Each row below holds a small network's activations on one input, seen along a few directions.
In each table, some parts of the input vary, and every possible input appears once, in random order.
Descriptions start from the smaller parts, as in this example, which fits no table here: one of 2 separate values, together with either a single point or one of 9 places along a line or (one of 4 places along a line, together with one of 5 places around a ring).
Shared parts are said once, and a part with two or three values counts as separate values.

Other details of the inputs shift rows strongly along two fixed directions, in all tables alike. That doesn't count.

A family of inputs:
row 1: [-26  10 -15  20 -17 -19  34  -3  18  28 -16]
row 2: [  8  -8   6  -5  -3   7  -3   6   0 -13  11]
row 3: [  9 -20   8  -1  17  -2  -9  18  -8  -4 -16]
row 4: [  4 -14  13   4 -31 -21 -22 -49 -13 -12 -18]
row 5: [ -2  -1   0  -6   4  10 -16  -7 -11   6   2]
row 6: [  8 -23   6   0  17   3 -13  16  -3   0 -18]
row 7: [  4 -13  20   7 -41 -20 -22 -43   1 -26 -16]
row 8: [  2 -12  -3  -6  -4  12  -4   1 -12   1   1]
row 9: [-28   5   1  15 -16 -23  47   0  24   5  -1]
row 10: [ 14   5  -4  -5  -2  -2 -13   7   4 -10   6]
row 11: [ -1  -4  -2  -6  10   5  -5  -2 -19  -6   8]
row 12: [ -4  -8  -3  -5   2   7  -3   4 -20  -9   5]
row 13: [ 15   5  -5  -4  -3   6 -17   4   6  -9   2]
row 14: [  3   1  -6   1   4  10 -18  -7  -9   4   0]
row 15: [  5  -1   6  -4  10   6  -9   0  -4 -18  16]
row 16: [-43  28 -21  24 -14 -25  83  17  57  41 -16]
row 17: [  5   7   7  -8   5  14 -18  -3   2  -8   6]
row 18: [-14  18 -20  -5  38  32  72  61  35  39  23]
row 19: [ -6 -12  -5  -6  -1  15 -10  -1 -11  -2   0]
row 20: [  8   7  -5  -1   5  -1 -17   7   0 -17  11]
row 21: [  9  -5   7  11 -35 -30 -27 -38 -15 -12 -18]
row 22: [  2 -11  -1  -7  -4   7   1   3 -15  -2   3]
row 23: [  8  10   3 -12  16  12   7  20   6   4  18]
row 24: [ 12  -2   8  -6   4   6  -5  -1   1 -11  11]
row 25: [  9   9   1  -3  10   1 -15   1  -1 -15  13]
row 26: [  6   1   4  -8   2   1  -6  -1 -14   6   6]
row 27: [  5   4  -4   0   9   1 -13   0 -17  -2   7]
row 28: [  5   7   9  -7   9   1 -12   1  -3 -12  15]
row 29: [ -2  -8  -3  -7   5  13 -12  -8 -11   0   2]
row 30: [13 12 -7 -8 18 20  2 20 10  4 11]
row 31: [  6  -1   3  -6   1   7 -11  -4 -11   9   3]
row 32: [ 10  -1  -9   3  -3   5 -14   2  -9   6  -1]
row 33: [  4   4  -9   3   3   0 -14   6 -17  -3   5]
row 34: [-28  25 -30  -9  55  31  81  80  16  56  31]
row 35: [ 12   6   9  -9   2   8 -12  -2   3  -5   6]
row 36: [-17  11  -8  16 -14 -21  40  -7  18  32 -14]
row 37: [-53  21  13  49 -81 -93  68 -78  59  19 -60]
row 38: [  2 -15   8   2  23  -1 -10  19 -14 -12 -16]
row 39: [ 14   1  18   6 -32 -33 -27 -46   1 -25 -14]
row 40: [ 12   1  -3  -2   3   2  -9  -1 -12   4   4]
row 41: [  4  -1   5  -5   7  19 -14  -5   2 -13   7]
row 42: [  0 -22   4   1  20   6 -19  15  -3  -3 -19]
row 43: [  0  -7   3  -4   0  20 -14   2   2 -15   6]
row 44: [  6  -7   0  -8   3   4  -2  -3 -14   0   5]
Each input here is: one of 4 places along a line, together with either a single point or (one of 2 separate values, together with one of 5 places along a line).
The inputs of row 35 and row 28 match in every part but the place on the line of 4. If row 7 is changed in the same way as row 35 into row 28, which row does it become?
> row 9
The inputs of row 24 and row 18 match in every part but the place on the line of 4. If row 10 is changed in the same way as row 24 into row 18, which row does it become?
> row 13
Change only the choice among 2 separate values in row 5. List by row number the other rows that result.
> row 17
Change only the place on the line of 5 in row 1. List by row number the other rows that result.
> row 5, row 14, row 19, row 29

A family of inputs:
row 45: [-8  6 -7 12 -6 -6 35  5 22  5  2]
row 46: [-18  -2   1  12  -7  -7  33  14  17   6  -3]
row 47: [  6  -5 -10 -13   0  14 -15  -8 -14  -3  11]
row 48: [-32  -2  -9   2 -10 -10  41   5   9  25  -6]
row 49: [-14  -4   3   9  10  -8  38   4  10  13  -7]
row 50: [ 17 -14   2  -1   4  12 -17   5  -8  -2  -5]
row 51: [-7  1  3 -2  5 -9 10 14  0 -1  5]
row 52: [  2 -11   3  -5  -5   9 -14   7  -1 -12   1]
row 53: [  4 -11  -3   0  -2   5 -20   5 -23   4  15]
row 54: [ 12  -1   3 -11   6  16 -16  -8  -2  -4   8]
row 55: [ 14   1   3  -4  -3  17 -18   2  -2  -7   8]
row 56: [ 10  -2   8 -13   2   6 -18   8 -12  -5   2]
row 57: [ 16  -8   6  -4  12  -2 -10   6 -16 -12   2]
row 58: [ -7  13  -7  -1  -5 -14  34   5  19  13   2]
row 59: [-5  2  2 -7  2 -5 10 14  2  4  3]
row 60: [-14  17  -4   0  -8 -14  38   7  18  14   0]
row 61: [-2  5  0  2  9  4 14 -2  8  0 10]
row 62: [ -8  19   0   4  -9 -15  34   4  16  22   0]
row 63: [ 10   6   3  -9   6   2 -15   4  -9 -16  13]
row 64: [-13  -3   2   3   5  -4  32   2  12  22 -14]
row 65: [ 2 -6  5  0 13  7  8  3  0 16 -4]
row 66: [ -1  -3   0   1  11   3 -25   7  -7 -12   0]
row 67: [-32   8 -12  10  -9  -6  41   5  -3  24  -6]
row 68: [  8   3  -8   0  11   5 -23   0  -1 -12   6]
row 69: [  2 -12   4  -3   3  10 -17  10  -5 -17   6]
row 70: [ -9  -7  26  21 -57 -58 -19 -87   6 -28 -29]
row 71: [  1  -1   0  -2   2   5 -23   5  -5  -2  -8]
row 72: [-27  10 -12   2 -13  -8  42  -3  11  22  -2]
row 73: [  4   0   1   2   3   3 -23   4  -6   2  -4]
row 74: [ -8 -13 -12  -7   4   5  13   4  -9  13  -5]
row 75: [-17  -4   1   7  10 -10  34   2  11  12  -8]
row 76: [ 7 11 -3 -7  1  0 10  6  6  8  5]
row 77: [-12  -3   8   1   9   3  15   6   3   1   5]
row 78: [-19  -9  28  31 -73 -62   1 -69  16  -7 -45]
row 79: [ 11 -15  -7   1   4   5 -17   1 -25   6   7]
row 80: [ 11 -15   1  -3  -1   8 -12   2  -4  -5 -11]
row 81: [  7 -10  36  12 -60 -55 -45 -74 -14 -26 -34]
row 82: [  0  -9   9 -11   9  13 -17   0  -7  -9   6]
row 83: [ 17  -1   0  -1  -4  10 -14  -4   3  -4   7]
row 84: [-9  2 -3  7 11  1  1 16  1  1  0]
row 85: [ 13  -5  -3  -3   3  11 -16   1   0 -19  11]
row 86: [  4   3   7  -9   1  13 -12  -8  -3  -4   5]
row 87: [ -4 -22  27  29 -63 -61 -14 -74   0 -30 -46]
row 88: [ 14  -3 -10   0  -1   7 -19  -5 -17   4  20]
row 89: [  1 -12  -5  -1   4   6  10  13   5   1  -6]
row 90: [ 10   4   9  -7   6  16 -17  -6  -6  -2  11]
row 91: [ 11  -6  -3  -2  11   8 -23   5 -10   0 -13]
row 92: [  5  -5  13  -7   8  14 -19  -1  -9   1   5]
row 93: [ 3  6 -6 -6  4 21  8 19  8  3  8]
row 94: [-11  18  -1   1 -11 -13  36   5  17  18  -4]
row 95: [  6   8  -3  -3   0   7 -22  -1  -3  -5  -3]
row 96: [ 16   5  -5  -1   7   8 -26  -1  -2   0   4]
row 97: [-13   2  -8  15  10 -12  26  12  11  13 -14]
row 98: [  9   0  -7   0  -2   8 -18  -2 -20   2  20]
row 99: [ 16  -6   4 -10   8   3 -15   6 -14  -3  -5]
row 100: [ 5  2 -7 -2 -3 10  9  6 13  3  2]
row 101: [  4   1   6 -12   6  15 -15  -6  -4 -11  10]
row 102: [ 4  9 -4 -3  5 -6 11  6  5 -2 10]
row 103: [  1  -3  -2  -4   7   7 -26   8  -6  -8  -2]
row 104: [-4 -4 -7  7 16 -3  2 12  1  2 -9]
row 105: [ 20   7   4  -7   1   1 -14  -4  -5   0  10]
row 106: [  5   4 -12  -4   1  16 -14  -9 -25  -3  10]
row 107: [  8   3  -8  -2   3   3 -21  -4   2  -8   1]
row 108: [-9 11  0  6 -1 -4 31 -4 21 24  3]
row 109: [-18   0  -2   6 -11  -3  31  14  20  16  -9]
row 110: [-12  17   0   7  -5 -18  39   7  15   9   3]
row 111: [ -3  -3  -9   2  13   1   1  12   2   7 -11]
row 112: [ 10 -17   0  -2   8   8 -14   7  -8 -15  -2]
row 113: [-14   9  -4  11  -9  -5  36   8  21   5   1]
row 114: [  2   3   9  -2   6   8  -7  -7  -4 -13  11]
row 115: [ 6 10 -2 -1  6 -4 13  7  4 -1 12]
row 116: [ -2 -10  10  -6  12   9 -16   1  -9 -13   9]
row 117: [ 11   4  -6   3  11   7 -22   1  -3 -12   6]
row 118: [  3  -1   1  -1  -3   7 -10   1   1 -18   8]
row 119: [ 10   5  -6  -2   2   5 -21  -3   1  -3  -2]
row 120: [ 12  -5  -1   3  10   3 -22   2 -10   4 -11]
row 121: [-10   6   2  -1   8   4  12   0   7  -2  10]
row 122: [  6  -1   0  -5  -7  10 -10   0   2 -14   5]
row 123: [ 15  -9   2 -11   9   2 -15   7 -13  -9   0]
row 124: [ -9  -3 -13   1   4   7  14   2 -20  12  -6]
row 125: [-16  -4  -1   3   7  -6  35   4  14  18 -10]
row 126: [  1   7  -9  -5   0  17 -13  -7 -28  -5   9]
row 127: [-1 15 -6  5  3  2  2  7  8 12  0]
row 128: [  6   6  -5  -6   5   9 -24   3  -3 -10   3]
row 129: [  0  -6  11  -9   3  11 -14  -2  -6  -2   0]
row 130: [-4  2  5  0  5 -7 14 15 -1  0  5]
row 131: [-7 11 -8  5  8  0  0  8  7 -2  3]
row 132: [  9  -2   1 -11   8  13 -15  -8  -1  -9  12]
row 133: [ 10  -9   4  -5   9  -7 -10   3 -13 -11  -1]
row 134: [ 2  1 -9 -3 -2  8 10  7 15 -2  6]
row 135: [-17  16  -8  14   1 -10  26   7  17   9  -3]
row 136: [ -3   4   0   5   2 -15  30  10   8  25 -10]
The inputs of row 67 and row 106 match in every part but one. If row 84 is changed in the same way as row 67 into row 106, which row does it become?
> row 117
The inputs of row 80 and row 93 match in every part but one. If row 74 is changed in the same way as row 80 into row 93, which row does it become?
> row 72
Describe the family of inputs behind these rows.
> one of 4 places along a line, together with either one of 3 separate values or (one of 4 separate values, together with one of 5 places along a line)
Change only the choice among 3 separate values in row 98. List by row number the other rows that result.
> row 72, row 126
Change only the place on the line of 5 in row 78. List by row number the other rows that result.
> row 46, row 52, row 69, row 109
Change only the place on the line of 4 in row 105. List by row number the other rows that result.
> row 62, row 81, row 136
Change only the place on the line of 4 in row 87. List by row number the other rows that result.
> row 45, row 46, row 113
Change only the choice among 4 separate values in row 125. List by row number the other rows that result.
> row 89, row 111, row 123
Change only the choice among 3 separate values in row 48. List by row number the other rows that result.
> row 53, row 67
Change only the choice among 4 separate values in row 119. List by row number the other rows that result.
> row 54, row 76, row 100
